A small network was shown many inputs. Here are its activations along a few directions, one row for each input.
In each table, some parts of the input vary, and every possible input appears once, in random order.
Descriptions start from the smaller parts, as in this example, which fits no table here: ring(8) and (point or (values(2) and line(4)) or ring(9)).
Shared parts are said once, and a part with two or three values counts as separate values.

Rows:
row 1: [ 21   4   0  -2  62 -18  10  -8  40  22   5 -15  58  27  17]
row 2: [ 34  14   3  -5  61  -6   1 -10  35  29   4  -8  56  19  21]
row 3: [-59 -11 -35 -24 -21  34  28 -21  22 -36  18  28 -51 -32  29]
row 4: [ 13  -8  47  21 -72 -12   4  16 -39  -1 -10   4  -7  10 -17]
row 5: [ 42  19  -2  -4  61   0  -5 -13  23  37  -3  -6  58   9  19]
row 6: [-15  -6  36  14 -76   6  12  19 -50  -9  11  26  -8   1 -11]
row 7: [-13  14   8   8 -69 -23 -23  39 -47  -3  -7  -8 -33 -24 -22]
row 8: [-54  -2 -31 -24 -10  25  -3 -43   6 -34  15  23 -43 -25 -11]
row 9: [55 25 -5 -5 56 13 -9 -8 19 40 -3 -4 52  3  9]
row 10: [ 11  -8  -1  11  66 -14   8   5  38  23   4 -23  49  33   6]
row 11: [  2 -14 -30 -11  14  32   3 -15   2 -29 -27  -7 -71 -15 -14]
row 12: [-24  17  12  11 -77   2  -2  35 -56  -4  15  14 -27 -18  -8]
row 13: [ 13 -13  -1  19  66  -6   2  14  32  18  -2 -33  46  38  -3]
row 14: [-25 -26 -35 -21   5   2 -10 -31   9 -51  -7  26 -55 -21   5]
row 15: [ -3  -7  35  12 -65 -36 -16  24 -34  -2 -12 -17 -23  -5 -22]
Describe the family of inputs behind these rows.
> line(4) or ring(5) or line(6)

Rows:
row 16: [  5   9   5  -3 -49   0 -14   8 -40 -10  -8  14 -34 -23 -10]
row 17: [ 42  11   7  16  57  16  15  14  23  41   4 -14  65  30  15]
row 18: [-11  -4 -65 -36  89  44   9 -56  61 -21   2  14 -19 -17  24]
row 19: [-34  -7   5  -3 -54   0  13   3 -14 -22  12  19 -26 -11   2]
row 20: [ 53  -5  20   9  71   4  18 -16  33  31  -8 -13  64  43  11]
row 21: [ 23  24  -9   5  70 -10  -2  20  30  47   9 -29  67  16  15]
row 22: [-47 -23   2  10 -35  -3   7  11 -13 -29   8   0 -33   4 -17]
row 23: [-30  14   9  -4 -55  10   5  -3 -25  -3  23  27  -2 -18   4]
row 24: [-31   3   7  -4 -56   2   7   2 -26 -16  18  30 -15 -16   8]
row 25: [ 49  -5   9   0  86 -24  -8 -23  49  31  -6 -15  79  34  11]
row 26: [  6  20   8  -3 -48   8 -16   3 -38   3  -2  12 -21 -25 -13]
row 27: [-12 -16   0  11 -30  -5 -13  16 -27 -23 -19 -16 -52  -3 -34]
row 28: [-39 -21   6   2 -46  -3  11   5 -10 -26   5   9 -36  -7   1]
row 29: [  2   0   4  -2 -48  -2  -8   8 -28 -16 -14   2 -45 -18 -15]
row 30: [ 29  11 -11  -1  87 -32 -15  -2  49  32  -2 -33  61  23  13]
row 31: [ -4 -14   4   3 -40  -5  -9  10 -24 -21 -21  -7 -54 -14 -16]
Describe the family of inputs behind these rows.
> point or ring(5) or (values(2) and line(5))
Start at row 30 and move only the ring(5) part, one step at a time. The first step leads to row 25. Which rows follow, in order?
> row 20, row 17, row 21
Which other rows does row 22 become when the line(5) part takes its other values? List them by row number.
> row 19, row 23, row 24, row 28

Rows:
row 32: [-36 -21   4   9 -35 -10  11  18  -8 -27   5  -1 -30   5  -1]
row 33: [ 26  18  18  21  11   5  10  29 -11  38   8 -15  48  22  -1]
row 34: [-24  -2   4  -8 -52  21  15 -12 -18 -23  15  38 -23 -15   4]
row 35: [-11  12 -31 -23  69  10  20 -23  56  15  21   5  39  -3  46]
row 36: [ 25  14  21   7  17 -40 -15   2  11  33   5 -12  56  17   4]
row 37: [-31 -16   9  -1 -38   4   6  -6 -17 -23   7  14 -29  -4 -10]
row 38: [ 12  23  18  14  15 -19  -9  27   5  39  10 -27  57  18  -6]
row 39: [-15  -4  -7   5 -31 -13  -8  28 -16 -15  -9 -13 -43 -15  -6]
row 40: [ 19   6 -32 -16  86   3  -1 -27  35  -2  -7 -10  11  16   2]
row 41: [ 33 -18 -12  -6  77  22  13 -37  57   5 -19 -17  13  21   6]
row 42: [  2  -5 -39  -7  82  15 -12 -17  45   7   7  -2  30   2  13]
row 43: [ 48   0  32  18  15   0  10  14  -8  28 -12  -6  37  26   4]
row 44: [ -9   2  -2  -6 -35   1 -14   3 -26 -12  -7   1 -42 -23 -15]
row 45: [-14  -3  -7   0 -34  -8 -13  13 -20 -13 -13  -9 -42 -19 -19]
row 46: [ -3  16  -8 -13 -49  18  -4  -2 -27 -11   2  26 -36 -33   1]
row 47: [ -7  11  -5  -6 -40  10 -14  -4 -30 -11  -7  10 -39 -27  -7]
row 48: [ 48  -7  26   9  23 -25  -8   3   6  18 -15  -9  47  22   4]
row 49: [-35 -21   4   5 -38  -6   7   4 -12 -24   1   4 -29   0 -15]
row 50: [-28  -7   7  -1 -43  13   6 -13 -22 -22   7  22 -26  -8  -3]
Describe the family of inputs behind these rows.
> line(4) or ring(5) or (values(2) and line(5))
Which other rows does row 44 become when the line(5) part takes its other values? List them by row number.
> row 39, row 45, row 46, row 47

Rows:
row 51: [ 54  10   5   1  71  -7   6  -1  36  38  -4 -10  69  22  30]
row 52: [  8  13  -4  -3 -35  13 -12   9 -37  -6 -10   8 -36 -23 -14]
row 53: [-25  -5   8   0 -34  -7   9   6  -6  -8  12  10  -4  -4   2]
row 54: [-13 -25   1   8 -21   0  -4   7 -15 -26 -14  -5 -42   1 -20]
row 55: [-12 -11  -3  -6 -33  -5  -6  -2 -13 -23 -10   5 -42 -15 -12]
row 56: [-29 -10  11   6 -30 -10  13   7  -6 -13  12   5  -5   7   2]
row 57: [ 35  10  -1   9  73 -35 -22  12  30  37  -6 -38  62  26  -2]
row 58: [-16  -1 -55 -26  88  30  11 -38  62  -8  10   4   4  -6  27]
row 59: [-16 -16   0   0 -28  -8  -2  -1 -12 -28 -10   0 -44  -4 -11]
row 60: [ -8  -2  -1  -8 -34   2 -10  -7 -22 -16 -10   8 -41 -21  -8]
row 61: [ 47   1   7  13  74  -4   5   6  35  37 -16 -41  49  35  -1]
row 62: [-26 -19  11  15 -23  -1  11  15  -9 -11   8   0  -4  13  -6]
row 63: [ -5  20   7   3 -37  11   3  17 -30   9  13  14   1 -11   0]
row 64: [-14  13   8   0 -41   6   1   5 -17   2  14  15  -1 -13   4]
row 65: [-21   5  10  -2 -35   0   5   1 -15  -1  13  13  -2 -10   6]
row 66: [ -1   6  -4  -6 -39   8 -14  -3 -24 -13  -9   9 -39 -25 -10]
row 67: [ 41   8   2  -5  82   7   4 -34  41  30   6   3  76  29  14]
Describe the family of inputs behind these rows.
> point or line(4) or (values(2) and line(6))
What sort of input is row 58?
> point
Which other rows does row 52 become when the values(2) part takes its other values? List them by row number.
> row 63
